M =
array([[255, 176, 223, 243, 180, 115,  59, 188],
       [255, 180, 231, 236, 177, 120,  59, 187],
       [243, 161, 210, 254, 184, 120,  74, 190],
       [235, 202, 218, 204, 179, 131, 109, 185],
       [243, 163, 215, 247, 181, 131,  74, 188],
       [202, 167, 197, 211, 183, 182, 153, 187],
       [243, 193, 207, 225, 186,  95,  88, 187],
       [210, 187, 205, 200, 180, 167, 138, 186],
       [214, 185, 200, 211, 185, 146, 131, 187],
       [243, 189, 207, 229, 186, 100,  88, 188],
       [202, 174, 187, 214, 188, 162, 153, 188],
       [243, 174, 210, 243, 184, 115,  81, 188],
       [239, 174, 215, 236, 181, 131,  88, 188],
       [210, 174, 202, 211, 182, 172, 138, 187],
       [190, 182, 176, 197, 191, 167, 181, 187]])
Indices start at 0.
Which number is the entry in row 1 and column 0? 255
Which number is the entry in the top-left corner? 255
The bottom-left entry is 190
Which number is the entry in the bottom-right corner? 187
The entry in row 0 and column 2: 223
Which number is the entry directly below 100? 162
The entry in row 2 and column 0 is 243
Which number is the entry in row 0 and column 1? 176
Which number is the entry just right of 177? 120
The entry in the top-right corner is 188
Which number is the entry just right of 95? 88
Which number is the entry in row 1 and column 2? 231
